A small network was trained on made-up records. Each row is its average activation on records with the value named, seen along a few directions.
Related values have similar rows: they may be neighbours, one step apart, or belong to one group.

Other fields vary at random and push rows far along one fixed direction, the same in every table; ignore that.

Values of Fuvu:
b11: [  7   5   9  22  16  18  17  26 -19  16  -8]
b17: [-10  11  -1 -16  -8 -10  -8 -20  25  -7  -2]
b15: [ 15 -15  -4  -6   2   4 -11  -9  -1  -5   7]
b9: [-9 -7  3  9  9 -7 -1 17 -4 -1 -8]
b7: [11 -9 -5 -9 11  7 -8 -8 -5 -8  3]
b19: [  4 -13   6  13  13  11  -4  15 -12   6   1]
b1: [-29  23 -17 -32 -50 -40  -4 -43  50 -13   5]
b18: [ 5 -5  4 -1 -5  4 -2 -1  4  0  3]
b16: [  1   1   8  13  26  15  12  29 -24  18 -11]
b20: [ -1  16 -17 -45 -41 -21 -14 -60  37 -20  14]
b3: [-3 -9  2 11 -1 -8 -1 11  0 -5  0]
b4: [ 3  4  2 11 -4  4 12  6 -9  5  6]
b13: [-21  11  -5  -4 -12 -15   1  -2  13   0  -7]
b10: [  7   1 -14 -28 -29 -12 -11 -42  22 -15  16]
b5: [-10   1  -3   3   7   6   5   8 -13   6  -2]
b6: [ 1 -1  4  9 -6 -7  6 12  1 -6  0]
b2: [  3 -10   9  14  29  14   0  24 -23  10  -5]
b8: [ -2  -4   4  21  12  13  10  21 -27   7  -2]
b12: [14 -2  3 -2 16 13 -4 -1 -9  2 -4]
b14: [13  1 12 17 16 12  4 19 -7 10 -6]
Each value of Fuvu is a pair of two hidden parts, and every pair occurs once (5 first parts, 4 second parts).
Q: Changing only the second part turns b3 into b19. b9 has the same second part as b3; what does that change turn b9 into?
A: b2
Q: Changing only the second part turns b1 into b14. b6 has the same second part as b1; what does that change turn b6 into?
A: b18
Q: Changing only the second part turns b11 into b20. b5 has the same second part as b11; what does that change turn b5 into?
A: b7

Values of Gozo:
f13: [ -7 -19   6  12  17   7  -5  21 -14  -2   1]
f15: [-14  25  -9 -22 -39 -16   6 -31  23  -7  11]
f9: [ 35 -13  18  23  48  37   2  25 -38  17  -2]
f14: [ -6 -15   3  12  10  -4  -4  22 -11  -6  -4]
f4: [ 18 -18  -3   0 -13   5 -15 -18   2  -7  13]
f11: [ -8  -7   4  11   4 -14  -4  16   8  -6  -2]
f10: [-19   2  -2  10  -8 -22  -1  14  11  -1  -2]
f12: [ 18 -11 -13 -23 -12  -4 -11 -33  15 -15   4]
f18: [-10  19   5  12   1   3  13   4  -3   8  -8]
f17: [-13  17  -3 -20 -22  -5   2 -30  23   0   3]
f5: [ 42 -37  17  38  46  26  -1  56 -48   8  -7]
f3: [-13  15 -16 -30 -10  -8  -1 -34   8  -3   6]
f6: [ 22  -7   1 -11   8   7 -10 -15  -4   0  14]
f16: [ 14   2   0   8  20  27   5   5 -17   4   2]
f7: [ -7  10  -4 -17 -15   7  -4 -15  16   6  -2]
f2: [-40  18  -9 -13 -34 -33  -3 -23  38 -13  -1]
f1: [ -4   4   1   7   3  -4  23  27 -11  12 -11]
f8: [ -7  15   3   3  -5  -7   6   8   3   5 -12]
The values of Gozo form a ring.
Q: A walk along Gozo starts at f18 and steps to its neighbour f8. Put f9, f11, f3, f1 in the order it reaches them.
A: f1, f11, f9, f3
Q: Which values are neighbours of f5? Give them in the order they are listed.
A: f13, f4
Q: Which values are neighbours of f17? Give them in the order they are listed.
A: f15, f7
